A small network was shown many inputs. Here are its activations along a few directions, one row for each input.
In each table, some parts of the input vary, and every possible input appears once, in random order.
Descriptions start from the smaller parts, as in this example, which fits no table here: one of 6 places along a line, together with either a single point or one of 9 places around a ring or (one of 2 separate values, together with one of 5 places around a ring).
Shared parts are said once, and a part with two or three values counts as separate values.
In the rows, 128 means zero.

Other details of the inputs shift rows strongly along two fixed directions, in all tables alike. That doesn't count.

A family of inputs:
row 1: [154 121 149 142 100  96 196 114 146 182 160 105  80]
row 2: [104 110 138  79 127 148  83 118 133 109 141 134 125]
row 3: [190 117 157 193  69 106 164 147 155 166 156  97  86]
row 4: [ 72 139 103 114 194 124 128 134  75  44  66 157 211]
row 5: [144 131 111 120 124 165  53 128 142 130 132 145 112]
row 6: [109 119 127  76 136 159  85 111 129 128 133 137 114]
row 7: [143 136 112 117 126 161  51 126 143 133 137 145 119]
row 8: [150 126 143 139  94  98 192 114 144 186 156 100  83]
row 9: [106 121 126  76 143 163  86 121 128 129 136 135 116]
row 10: [147 138 117 189 125 110 147 147 117  97  97 131 152]
row 11: [121 151 110 166 171  84 235 141  89 119  83 117 174]
row 12: [127 171  72 214 190 104 190 148  52  53  12 165 232]
row 13: [102 109 139  81 130 149  85 116 144 118 138 144 122]
row 14: [136 127 128 123 118 149  46 133 148 115 143 139 127]
row 15: [155 146 101 183 135 123 152 139 112 116  92 137 144]
row 16: [142 116 156 141  91  92 189 128 151 171 168  90  96]
row 17: [ 97 109 137  85 124 145  82 114 137 111 142 148 123]
row 18: [145 135 119 116 126 164  50 127 139 137 135 146 126]
row 19: [137 122 127 125 115 153  48 135 147 112 138 140 120]
row 20: [107 133 120 134 131  97 170 124 109 104 106 132 161]
row 21: [108 141 114 133 160 119 173 123 101 123 104 126 152]
row 22: [ 95 124 123  82 137 161  85 115 131 138 133 137 118]
row 23: [119 138 119 133 157 108 179 118 110 123  96 137 146]
row 24: [150 131 147 135 111 110 194 130 137 173 158  94  89]
row 25: [144 114 157 140 104  97 192 140 147 166 165  88 101]
row 26: [192 128 159 182  81  91 156 140 159 174 168  95  98]
row 27: [ 96 118 139  82 132 155  85 130 129 108 144 131 127]
row 28: [ 92 113 134  84 132 156  85 122 132 117 144 132 129]
Each input here is: one of 2 separate values, together with either one of 5 places along a line or one of 9 places around a ring.
Q: Changing only the choice among 2 separate values turns row 13 into row 23. The same change can be made to row 4. Which row results?
A: row 9
Q: Change only the choice among 2 separate values in row 1. List by row number the other rows that result.
A: row 17

A family of inputs:
row 29: [147 135 141 138 136 106 193 127 131 171 155  96 105]
row 30: [178 137 123 194  89 102 164 144 150 166 143 113  98]
row 31: [ 99 120 130  80 133 175  85 130 132 134 148 124  99]
row 32: [179 131 137 189  91 100 156 141 144 153 147  93 105]
row 33: [107 116 148  75 129 140  71 120 149 124 159 133 123]
row 34: [137 158  95 213 149  87 181 150 102  90  77 122 191]
row 35: [111 146  94 140 180 150  56 140  94  56  65 164 204]
row 36: [ 93 121 132  82 114 153  76 106 138 143 145 139 113]
row 37: [153 126 142 139 121  85 192 111 144 160 139 114 100]
row 38: [114 102 150  82 121 161  76 140 143 118 152 129 122]
row 39: [161 124 135 135 115  87 190 113 142 159 139 113 105]
row 40: [111 131 129  69 146 158  78 117 139 145 152 128 108]
row 41: [203 138 143 187  93 107 163 135 144 163 143 115  99]
row 42: [ 68 135 115  99 193 136  92 128  91  51  85 167 208]
row 43: [115 114 141  72 122 141  70 123 147 123 158 132 127]
row 44: [150 120 146 150 102 112 193 135 132 173 137 104 112]
row 45: [112 147 112 163 153  62 213 134  88  78  87 124 198]
row 46: [141 124 117 128 119 162  41 141 157 137 140 146 119]
row 47: [140 117 141 147 111  94 195 112 138 150 145 112  95]
row 48: [155 127 139 139 125 120 194 143 128 165 144  93 104]
row 49: [110 149 103 166 167  68 222 115  88  85  66 139 177]
row 50: [106 107 155  83 127 156  75 134 146 120 153 131 118]
row 51: [153 116 149 147 119 102 196 125 142 155 134 111  95]
row 52: [143 125 152 152 109 106 194 130 135 176 138 105 109]
row 53: [153 130 121 124 114 171  47 129 149 133 135 156 113]
row 54: [204 134 148 187  96 104 157 136 140 160 143 109  99]
row 55: [104 123 136  78 126 153  74 108 141 150 144 141 118]
row 56: [126 164  96 152 183  82 216 132  81 106  79 122 188]
row 57: [148 130 125 125 102 171  49 127 139 119 137 149 107]
row 58: [140 130 133 143  94  92 189 117 131 169 144 105 114]
row 59: [135 124 153 143 104  78 186 127 142 144 159  98 115]
row 60: [ 92 112 137  90 111 169  80 120 136 139 139 137 109]
row 61: [ 53 141  97 106 178 149  97 114  79  69  71 173 200]
row 62: [146 122 130 125 108 161  41 131 137 116 139 134 110]
row 63: [121 101 134  81 125 170  82 123 143 126 134 143 102]
row 64: [101 129 124  72 135 159  80 116 135 137 154 126 103]
row 65: [112 108 137  80 136 156  81 106 146 132 144 147 103]
row 66: [ 64 171  60 123 221 117 151 129  45  32  31 164 241]
row 67: [107 115 124  79 126 180  85 135 129 132 147 122 102]
row 68: [111 121 129  75 119 154  73 110 139 150 143 140 122]
row 69: [192 135 143 189  85 104 159 135 136 152 144 106  94]
row 70: [189 135 128 192 100 102 161 145 154 174 141 116 103]
row 71: [148 110 139 148 100 108 196 129 135 144 134 107  94]
row 72: [142 131 116 127 103 172  50 128 145 125 137 152 108]
row 73: [111 153 115 175 170  79 223 124  83 115  75 135 193]
row 74: [157 121 135 122 119 161  38 133 140 123 137 137 115]
row 75: [130 125 112 130 108 162  43 140 153 130 143 143 114]
row 76: [139 119 141 153  91 112 195 134 129 165 138 102 108]
row 77: [141 111 154 148  95 100 189 146 137 138 153  94 113]
row 78: [ 51 152  91 139 212 104 149 133  54  12  41 170 252]
row 79: [ 95 105 150  87 115 156  77 133 143 112 154 129 113]
row 80: [148 157 100 210 159  87 178 151 107  98  76 125 195]
row 81: [110 121 135  77 144 175  83 131 136 141 146 126 104]
row 82: [136 133 136 141 125 106 195 126 127 163 156  94 100]
row 83: [ 72 136  83  91 179 139  93 109  87  49  62 177 191]
row 84: [103 103 136  86 120 164  84 116 143 120 136 142  94]
Q: Changing only one part turns row 42 into row 78. The same change can be made to row 63. Which row results?
A: row 71
Q: Describe the family of inputs behind these rows.
A: one of 2 separate values, together with either one of 8 places around a ring or (one of 4 separate values, together with one of 5 places along a line)
Q: Change only the choice among 2 separate values in row 39. List by row number the other rows that result.
A: row 83
Q: Start at row 53 and move only the place on the ring of 8, one step at a time. The first step leads to row 41. Which rows follow, in order?
A: row 54, row 74, row 35, row 80, row 46, row 70
Q: Change only the choice among 2 separate values in row 59. List by row number the other rows that result.
A: row 33
Q: Start at row 48 and move only the place on the line of 5, one step at a time. The first step leads to row 81. Which rows follow, in order?
A: row 29, row 40, row 56

A family of inputs:
row 85: [219 119 143 166  57 145  81 127 191 208 196 108  43]
row 86: [141 145 124 130 149  95 176 109 115 138 113 127 142]
row 87: [127 142 111 142 139  94 179 107 120 129 108 133 130]
row 88: [ 72 137 112 107 188 134  93 136 100  67  88 157 206]
row 89: [177 148 125 208 112  90 137 154 128 108 106 126 155]
row 90: [ 79 111 121  67 135 154  40 109 137  85 134 160 133]
row 91: [156 104 161 114  75 153 118 113 167 196 178 109  41]
row 92: [132 124 135 156 130 113 181 148 117 105 116 119 140]
row 93: [133 155 113 148 149 116 176 138 104 143 120 111 139]
row 94: [ 84 126 126  73 144 180  36 136 123  97 144 137 145]
row 95: [130 127 129 155 136 109 177 150 114 112 117 101 148]
row 96: [143  91 167 107  50 129 114 118 178 182 197 107  60]
row 97: [130 145 121 144 157 106 175 130 119 148 115 122 147]
row 98: [ 83 104 136  83 129 180  40 122 126  87 123 157 131]
row 99: [133 131 140 132 140  80 171 120 119 115 125 121 155]
row 100: [ 98 123 107  72 153 197  42 132 120 115 118 145 126]
row 101: [141 136 119 153 139 124 186 140 111 130 104 128 126]
row 102: [128 136 114 149 121 105 182 115 114 138 101 136 138]
Q: Changing only one part turns row 99 into row 86. The same change can be made to row 96. Which row results?
A: row 102
Q: Describe the family of inputs behind these rows.
A: one of 2 separate values, together with either a single point or one of 8 places around a ring
Q: Change only the choice among 2 separate values in row 88. List by row number the other rows that result.
A: row 97
